W =
[[ -0.2 -11.6 -11.0  23.4  -5.3 -10.0  19.9]
 [-26.4  13.9 -23.5 -18.1  -8.5 -11.9  -2.2]
 [ -7.6 -59.9 -32.3 -22.9   4.4 -21.7 -47.2]
 [ 19.7 -22.6 -40.6  15.7 -44.9  34.2  53.5]
 [ -3.9 -24.4   8.4   5.3  -2.2  -6.3 -22.0]
 [ 16.8 -12.4  -0.4  18.9  -9.1  -6.4  23.0]
 [-13.0  -3.2  -6.8   6.2   1.1 -43.1 -18.0]
 [-16.7 -22.5 -13.8 -20.3 -18.2  37.4 -32.9]
 [ 33.5 -11.2  -6.0  41.1  10.5  26.5  19.3]
 [ -7.7 -20.3  -2.6 -37.3   2.6  37.1 -41.5]
 [ 39.4  43.3 -10.1  15.0  20.5 -52.0 -26.5]
 [ -2.4 -17.8   9.7   8.1 -18.5 -17.9  21.0]]
Indices start at 0.
What is the entry directly below -41.5?
A: -26.5
What is the entry just left of the largest entry?
A: 34.2
What is the entry at row 1, column 2?
A: -23.5
The entry at row 1, column 0 -> -26.4
The entry in the bottom-left corner: -2.4
What is the entry directly below 15.7?
A: 5.3
The entry in the top-right corner: 19.9
What is the entry at row 0, column 2?
A: -11.0
The entry directly below the smallest entry is -22.6
The entry directly above the largest entry -> -47.2
The smallest entry is -59.9
The entry directly below -10.1: 9.7
The entry in row 2 and column 0 -> -7.6
What is the entry at row 0, column 1?
A: -11.6
The maximum -> 53.5
What is the entry directly above the smallest entry?
A: 13.9
What is the entry just left of 9.7?
A: -17.8
What is the entry just left of 15.7?
A: -40.6
The entry directly below 19.9: -2.2
What is the entry directly above 8.1?
A: 15.0
The bottom entry of the column that holds the largest entry -> 21.0
The entry just left of -22.5 is -16.7
The entry just left of -41.5 is 37.1
What is the entry in row 0 and column 0?
A: -0.2
The entry just right of -11.0: 23.4
What is the entry just left of -52.0?
A: 20.5
What is the entry just left of -9.1?
A: 18.9
What is the entry directly above -18.2?
A: 1.1

Questions about the array below.
1) Which number is the bottom-left entry?
2) Which number is the smallest entry in the last row?
3) Which number is the entry just right of the largest entry?
4) Which number is the fifth entry, reading row by row?
5) Which number is the entry directly above 170.59?
6) Which number is the third entry on the main diagonal?
7) Which number is the entry directly above -113.66?
8) Which number is the 3rd entry in reading order?
-110.38,49.75,15.04,27.63,27.78,18.36,48.78,16.43,14.70,32.38,1.93,42.12,124.57
-72.62,41.88,5.63,7.16,5.96,-22.57,85.65,16.45,14.38,46.87,-79.98,2.19,93.91
-89.35,46.67,50.67,26.56,27.15,-28.75,55.95,16.45,54.06,36.14,-54.62,-44.45,108.73
5.75,19.46,65.26,75.76,79.69,79.38,-37.14,16.43,43.58,-0.48,165.07,75.95,30.85
-111.72,52.50,-0.70,-3.33,-5.26,-41.13,103.78,16.45,13.45,53.99,-122.30,-14.15,126.37
-90.15,45.16,61.82,55.60,58.21,32.53,0.63,16.43,51.53,14.49,68.96,21.56,109.93
90.78,6.81,247.78,99.93,108.00,-85.28,-58.04,16.48,230.44,-4.14,16.98,-274.37,-31.75
-151.55,59.59,-42.04,-1.35,-3.79,15.20,95.22,16.43,-32.48,49.47,-54.55,86.81,156.92
-126.97,55.79,110.98,73.70,78.15,18.60,-27.91,16.42,96.84,4.44,82.14,-35.97,142.25
-51.43,33.44,16.74,39.21,40.03,44.86,29.46,16.43,9.58,24.58,56.37,70.44,74.95
185.85,-22.15,194.84,113.71,121.79,14.15,-88.45,16.47,163.61,-17.79,163.59,-112.75,-113.66
9.49,25.42,119.01,34.08,36.16,-94.67,50.67,16.47,123.88,35.80,-113.92,-179.56,30.44
-140.90,57.65,170.59,115.43,123.13,50.49,-93.98,16.41,140.70,-20.65,190.91,-53.74,153.20
-211.23,75.44,-79.04,-31.28,-36.07,-15.06,145.77,16.43,-56.79,68.73,-145.75,82.35,205.53
106.11,-0.69,123.98,54.87,58.30,-48.42,13.00,16.48,117.18,20.84,-17.60,-128.41,-49.64
99.76,-2.31,26.34,35.78,36.76,24.61,32.48,16.46,20.08,26.30,35.96,45.22,-46.74
1) 99.76
2) -46.74
3) 99.93
4) 27.78
5) 119.01
6) 50.67
7) 74.95
8) 15.04

30.4,-74.8,-4.1,10.4,-6.4,1.7,2.8,43.8
-20.7,50.1,7.6,-8.2,11.8,5.3,1.6,-32.0
-13.6,3.8,17.5,-7.5,-26.9,5.3,12.5,12.8
-3.8,13.4,25.2,14.9,-27.3,-5.5,-0.9,14.7
0.5,-1.4,-0.5,0.5,0.4,0.4,-0.2,1.5
-11.5,3.1,13.9,-7.0,-21.4,5.1,11.0,10.7
-39.4,-38.1,-30.5,-57.8,-16.8,28.5,35.1,-33.9
Counting starts at 0.
The entry just left of -0.9 is -5.5
The entry at row 1, column 0 -> -20.7
The entry at row 0, column 0 is 30.4
The entry directly above 3.1 is -1.4
The entry at row 2, column 0 is -13.6
The entry in row 0 and column 2 -> -4.1
The entry directly above 11.0: -0.2
The entry in the top-right corner: 43.8
The top entry of the column that holds the smallest entry?
Answer: -74.8
The entry directly below the largest entry?
Answer: 3.8
The entry directly below 5.1 is 28.5
The entry in the bottom-left corner?
Answer: -39.4
The bottom entry of the column that holds the largest entry -> -38.1
The entry in the bottom-right corner?
Answer: -33.9
The entry at row 1, column 1?
Answer: 50.1
The entry just right of 3.1 -> 13.9
The entry just left of 13.4 -> -3.8
The entry directly below -7.5?
Answer: 14.9
The entry just left of 25.2?
Answer: 13.4
The entry at row 2, column 2 is 17.5
The entry just right of -57.8: -16.8
The entry just left of -8.2?
Answer: 7.6
The entry just right of 1.6 is -32.0
The entry just right of -11.5?
Answer: 3.1
